A small network was shown many inputs. Here are its activations along a few directions, one row for each input.
In each table, some parts of the input vary, and every possible input appears once, in random order.
A made-up example of a description, with smaller parts first: line(6) and (point or line(9) or (values(2) and ring(8))).
Shared parts are said once, and a part with two or three values counts as separate values.

A family of inputs:
row 1: -13  0  -59  -13  -11  1  -2  21  10  6  32  -39  -11  -16  -19  -19  -1  -20  37
row 2: -19  15  -42  -2  -15  -3  -6  -6  21  10  -5  -45  4  -13  -1  -27  13  -6  41
row 3: 11  12  61  25  -27  -11  -17  -40  -3  -4  -53  9  7  -3  27  41  -13  50  -35
row 4: -14  -5  -34  -4  22  21  4  -3  11  18  1  -20  6  -1  0  -44  13  -15  24
row 5: 17  -3  49  20  -13  27  -8  -11  5  3  -53  -4  16  4  10  46  -16  13  -20
row 6: 18  8  52  22  -24  17  -8  -19  1  -8  -60  -5  20  4  17  46  -7  10  -14
row 7: 27  -28  25  -22  4  8  30  59  -13  -24  26  45  -7  25  -25  51  -28  -45  -8
row 8: -21  7  -28  0  31  0  -6  -5  6  12  20  -2  -2  -11  5  -51  18  6  5
row 9: -16  17  -29  1  -11  -38  -5  -42  -9  6  -5  -18  0  -1  14  -46  19  22  14
row 10: 19  -9  13  -20  6  -38  36  2  -37  -32  30  59  -14  47  -6  6  9  -30  -14
row 11: 27  -23  16  -20  -1  -2  31  35  -21  -25  19  41  -9  38  -21  38  -14  -46  -5
row 12: -15  -7  -53  -16  2  13  3  29  6  12  35  -33  -12  -12  -24  -19  -2  -21  27
row 13: -20  12  -53  -10  0  -18  -11  19  5  1  50  -21  -18  -24  -14  -26  5  -1  19
row 14: -15  5  -40  -3  4  10  -3  -5  19  20  2  -35  3  -8  3  -37  12  -6  33
row 15: 20  -18  30  -21  15  -12  20  55  -17  -30  46  62  -15  15  -20  45  -22  -26  -27
row 16: -7  0  -37  -5  -3  1  6  -38  -2  13  -16  -29  7  10  7  -48  23  -6  29
row 17: 10  5  59  25  11  22  -22  2  3  -11  -27  28  16  -18  15  33  -3  21  -42
row 18: -14  9  -60  -9  -26  -14  -7  9  14  2  21  -45  -7  -18  -12  -20  2  -12  45
row 19: -26  28  -35  1  -4  -24  -16  -8  15  4  14  -26  -4  -24  4  -34  19  14  22
row 20: 27  -21  7  -22  -4  -17  45  6  -32  -26  10  43  -6  58  -10  13  5  -49  5
row 21: 16  1  56  22  -35  9  -7  -37  2  4  -71  -9  15  9  21  49  -19  30  -15
row 22: 19  -11  17  -20  8  -28  27  18  -30  -31  34  56  -17  37  -14  21  -1  -30  -20
row 23: 11  9  56  23  -5  6  -19  -14  0  -4  -34  13  7  -8  16  39  -9  32  -41
row 24: 12  -30  66  17  28  70  -2  15  20  32  -34  9  14  -12  0  41  -36  24  -38
row 25: -22  5  -47  -13  12  -6  -7  27  2  7  54  -15  -19  -21  -20  -26  4  -3  10
row 26: 7  -20  72  21  39  49  -12  12  17  24  -15  28  5  -24  8  33  -29  44  -59
row 27: 26  -21  12  -21  -2  -8  37  21  -26  -25  15  40  -10  47  -19  28  -5  -47  -3
row 28: -10  5  -35  -3  -20  -18  5  -40  -4  12  -22  -36  6  10  9  -38  15  2  33
row 29: 14  -18  56  20  10  49  -8  4  13  15  -44  7  17  -6  4  40  -27  16  -30
row 30: -24  17  -33  1  14  -11  -13  -6  13  14  20  -17  -4  -18  7  -44  18  15  14
row 31: -18  4  -32  -3  22  -10  -2  -22  -5  12  11  -3  -1  0  7  -57  23  9  6
row 32: -21  21  -54  -6  -15  -34  -16  7  8  -3  39  -26  -14  -28  -7  -27  8  7  26
row 33: -14  13  -56  -6  -29  -12  -8  0  17  8  9  -52  -1  -16  -4  -21  9  -5  45
row 34: -22  25  -48  -3  -18  -33  -17  -2  10  3  27  -33  -8  -26  0  -28  15  15  25
row 35: -11  -8  -38  -6  13  12  7  -21  1  19  -7  -21  6  10  2  -49  18  -11  25
row 36: 19  -12  22  -19  9  -22  22  32  -25  -31  39  57  -16  27  -16  32  -9  -28  -23
row 37: 17  -7  53  23  3  42  -12  5  8  -5  -47  11  26  -7  9  39  -11  0  -21
row 38: 11  20  58  25  -17  -4  -17  -22  -4  -14  -41  12  12  -7  23  39  0  30  -34
row 39: -14  12  -31  -1  6  -20  -4  -39  -8  7  1  -12  0  0  11  -55  27  13  11
row 40: 7  -8  63  23  20  28  -19  0  9  7  -25  25  8  -18  11  33  -20  36  -51
- The inputs of row 26 and row 24 match in every part but one. If row 34 is changed in the same way as row 26 into row 24, which row does it become? => row 33
- The inputs of row 11 and row 36 match in every part but one. If row 27 is changed in the same way as row 11 into row 36, which row does it become? => row 22
- What is each input in this table made of? => values(2) and (line(4) or line(6) or line(10))
- Which other rows does row 25 become when the line(10) part takes its other values? List them by row number. => row 8, row 9, row 13, row 19, row 30, row 31, row 32, row 34, row 39
- Which other rows does row 31 become when the values(2) part takes its other values? List them by row number. => row 35

A family of inputs:
row 41: -10  6  -21  2  -17  -13  -4  -25  5  14  -14  -29  1  -2  6  -19  3  16  19
row 42: 8  -12  -26  -17  -5  -15  19  2  -22  -14  18  10  -5  23  -11  -13  6  -30  14
row 43: -3  -7  -17  -23  32  -13  13  48  -6  -11  72  37  -26  6  -23  -4  -1  -24  -10
row 44: 37  0  89  19  -23  -2  10  -37  -19  -20  -61  38  10  35  27  64  -6  17  -44
row 45: -18  25  -9  20  -12  -8  -34  -28  13  8  -18  -31  6  -34  15  -17  11  39  -1
row 46: -21  6  -10  9  23  32  -30  44  28  20  34  -22  -5  -53  -10  3  -12  21  -12
row 47: -9  12  11  23  5  15  -17  -52  12  22  -52  -25  16  -5  28  -27  15  30  -3
row 48: -15  -14  8  7  42  61  -12  37  30  33  9  -11  6  -34  -10  -3  -14  11  -13
row 49: 36  -9  86  16  -15  5  7  -20  -15  -19  -50  43  12  26  17  66  -14  13  -44
row 50: 1  -10  -23  -12  5  22  10  47  16  0  31  -10  -7  -6  -25  11  -10  -37  22
row 51: 0  11  -12  -14  -3  -55  16  -17  -25  -24  24  30  -10  25  4  -23  23  -9  3
row 52: 4  -23  -27  -23  20  15  19  46  -8  -4  53  14  -20  11  -33  1  -7  -40  3
row 53: 2  9  -23  -6  -29  -17  8  -16  -3  -9  -20  -21  7  19  3  -6  14  -22  34
row 54: 29  -21  81  10  8  25  5  24  -9  -15  -24  50  9  9  -2  71  -35  2  -48
row 55: -9  -4  8  16  19  33  -16  -12  20  24  -26  -15  16  -21  12  -18  0  22  -5
row 56: -12  14  -20  6  -24  -22  -2  -41  0  14  -25  -33  1  7  13  -22  9  20  20
row 57: -9  -2  -22  -2  -9  -3  -4  -6  10  15  0  -24  -1  -11  -1  -14  -5  11  17
row 58: 6  -18  -26  -20  7  -1  19  23  -16  -10  34  14  -11  16  -20  -7  -3  -35  11
row 59: -18  11  -10  13  9  16  -32  18  22  14  14  -23  1  -49  1  -6  -6  28  -5
row 60: -11  -9  8  12  30  46  -14  11  24  27  -9  -12  12  -29  3  -12  -9  17  -7
row 61: 0  18  -21  -4  -36  -25  10  -32  -9  -10  -31  -27  6  28  10  -9  21  -19  36
row 62: -8  4  9  20  11  23  -17  -34  16  23  -40  -20  18  -13  20  -23  9  27  -4
row 63: -11  -13  -21  -11  15  26  -2  38  23  23  36  -21  -13  -25  -22  0  -17  -1  7
row 64: 23  -24  79  6  22  38  4  50  -4  -9  -9  49  2  5  -14  77  -42  -4  -55
row 65: -2  20  -9  -11  -11  -64  19  -33  -31  -26  13  25  -10  32  9  -27  31  -5  4
row 66: 33  -16  83  13  -5  14  5  1  -12  -17  -38  48  12  18  8  68  -24  8  -45
row 67: -17  17  -10  17  -3  3  -34  -6  18  11  -3  -26  5  -42  9  -13  3  34  -3
row 68: -10  -7  -21  -7  2  11  -3  15  16  18  17  -21  -6  -19  -9  -9  -14  6  14
row 69: 3  -5  -23  -10  -8  7  9  24  9  -5  12  -12  1  0  -12  3  -5  -31  29
row 70: 3  1  -24  -7  -20  -7  8  3  3  -8  -5  -16  5  9  -4  -2  5  -26  32
row 71: 0  4  -14  -17  6  -43  15  3  -19  -21  37  34  -13  17  -2  -19  13  -13  1
row 72: 9  6  -22  -13  -21  -35  22  -34  -33  -17  -7  0  -2  40  2  -21  24  -23  18
row 73: 9  -4  -24  -15  -14  -27  20  -18  -27  -16  4  5  -2  32  -4  -17  16  -26  16
row 74: -21  34  -8  22  -19  -16  -32  -47  8  6  -29  -36  5  -27  21  -21  17  43  1
row 75: -1  -2  -16  -20  18  -29  14  25  -13  -18  53  37  -18  10  -10  -12  4  -18  -3
- What is each input in this table made of? => line(5) and (point or line(6))
- The inputs of row 65 and row 43 match in every part but the line(5) part. If row 44 is changed in the same way as row 65 into row 43, which row does it become? => row 64

A family of inputs:
row 76: 20  -8  86  28  5  29  -7  -31  -1  5  -64  26  18  7  22  44  -14  35  -51
row 77: -6  -8  39  22  13  66  -21  21  38  34  -42  -29  18  -33  2  34  -30  23  -13
row 78: -41  16  -66  9  27  29  -36  3  34  33  20  -59  5  -58  0  -71  20  16  28
row 79: -34  16  -63  1  4  -9  -13  -37  24  35  2  -54  3  -26  14  -78  24  26  42
row 80: -29  36  24  23  27  -32  -49  -5  9  2  36  22  -15  -58  18  -12  5  79  -58
row 81: 34  -27  68  -5  14  11  29  12  -25  -22  -9  66  -2  40  -6  52  -19  -20  -42
row 82: 12  7  -36  -27  -41  -62  33  -23  -42  -33  11  4  -13  52  -8  -8  22  -41  32
row 83: -22  24  -45  6  -18  -35  -9  -65  -4  11  -27  -38  6  6  23  -63  31  19  32
row 84: 26  9  91  31  -8  -7  -6  -49  -18  -20  -74  44  27  21  40  38  6  31  -48
row 85: -4  1  0  18  -24  34  -29  5  31  18  -35  -50  17  -40  2  22  -21  20  14
row 86: -21  -4  -81  -32  12  -26  21  9  1  11  59  -17  -17  7  -16  -67  20  -26  47
row 87: 16  -2  -25  -20  -29  -16  25  18  -6  -22  14  -5  -8  30  -15  19  4  -51  35
row 88: 41  -9  74  -3  -1  -25  29  -8  -40  -46  -20  84  6  54  12  47  1  -23  -39
row 89: 28  -43  42  -9  26  47  21  49  -7  -1  16  41  -4  15  -22  51  -36  -25  -32
row 90: 11  -19  -18  -15  -16  14  8  52  8  -9  25  -8  -5  -6  -28  32  -27  -36  23
row 91: 0  18  -7  13  -38  3  -10  -30  18  6  -43  -46  10  -2  16  8  9  6  28
row 92: -4  29  -19  9  -52  -45  -3  -69  -19  -7  -46  -37  8  17  22  -20  27  16  25
row 93: 9  -27  19  -11  22  45  16  69  12  5  18  15  -1  0  -29  42  -34  -33  -5
row 94: -28  -3  -85  -23  35  12  0  49  11  11  78  -21  -17  -23  -31  -59  18  -36  34
row 95: -7  3  -64  -28  -7  -52  26  -17  -28  -15  29  2  -13  40  -9  -52  28  -37  38
row 96: 14  -23  60  24  18  67  -15  5  17  27  -42  -1  14  -17  5  43  -30  29  -41
row 97: -15  15  7  -11  35  -49  -12  42  -14  -23  94  63  -36  -26  -10  -1  -1  27  -50
- What is each input in this table made of? => values(2) and (point or line(10))
- Which other rows does row 76 become when the line(10) part takes its other values? List them by row number. => row 77, row 78, row 79, row 83, row 84, row 85, row 91, row 92, row 96

A family of inputs:
row 98: 18  -24  35  -3  17  25  9  29  -9  -7  17  33  -10  5  -22  40  -21  -11  -35
row 99: 4  -3  50  2  26  7  3  23  6  3  17  38  -13  -3  1  32  -16  21  -43
row 100: -31  11  -66  -13  18  -8  -2  23  5  9  47  -26  -9  -19  -15  -55  15  -16  33
row 101: -2  20  12  14  -20  9  -33  36  25  -12  7  -15  0  -43  -5  47  -18  13  -4
row 102: 11  7  54  4  -1  -28  9  -19  -16  -11  -13  41  -5  28  15  30  -2  21  -35
row 103: 10  -10  51  16  24  28  -17  10  0  6  0  26  6  -24  9  25  -14  34  -51
row 104: 20  -4  42  18  -2  33  6  -28  -2  3  -69  0  28  28  18  20  9  -11  -7
row 105: 4  29  16  17  -47  -26  -23  -2  3  -26  -22  -15  5  -16  9  43  -1  10  0
row 106: -21  1  -71  -19  29  -16  0  28  -1  -2  64  1  -15  -3  -17  -56  21  -30  23
row 107: -32  8  -67  -15  9  -6  -6  16  18  20  34  -40  -2  -28  -14  -55  13  -4  40
row 108: 12  -5  55  21  3  7  -7  -34  2  1  -56  22  19  8  22  13  -9  25  -24
row 109: 10  -18  39  15  22  70  0  12  16  15  -40  -3  21  0  4  22  -7  -11  -13
row 110: 27  -36  21  -15  -2  24  27  50  0  -6  16  27  -4  18  -24  51  -34  -34  -1
row 111: 21  -11  38  -5  -10  -10  17  -9  -33  -24  -17  35  -5  33  -8  37  -10  -12  -28
row 112: -18  22  -61  -13  -11  -38  9  -23  -9  -7  24  -22  -7  5  2  -58  35  -17  42
row 113: -8  12  -65  -22  0  -47  10  -18  -17  -19  39  4  -14  21  1  -59  39  -30  35
row 114: 34  -21  26  -18  -27  -12  36  11  -24  -22  -15  25  1  48  -6  48  -21  -36  6
row 115: -19  18  -62  -12  -20  -36  5  -29  4  3  13  -36  0  -3  3  -58  33  -4  49
row 116: 13  2  54  20  -3  -8  -9  -30  -24  -9  -35  32  12  6  23  21  -2  36  -44
row 117: -22  14  -73  -2  -30  -21  -6  -48  11  27  -3  -70  -10  -6  5  -55  19  17  48
row 118: -36  2  -77  -7  -2  10  -19  -3  24  45  18  -73  -11  -32  -11  -52  -4  17  41
row 119: 4  -16  49  18  29  43  -12  5  21  15  -25  18  13  -21  10  19  -24  23  -30
- What is each input in this table made of? => values(2) and (point or line(4) or line(6))
- The inputs of row 102 and row 99 match in every part but the values(2) part. If row 112 is changed in the same way as row 102 into row 99, which row does it become? => row 100
- Which other rows does row 118 become when the values(2) part takes its other values? List them by row number. => row 117
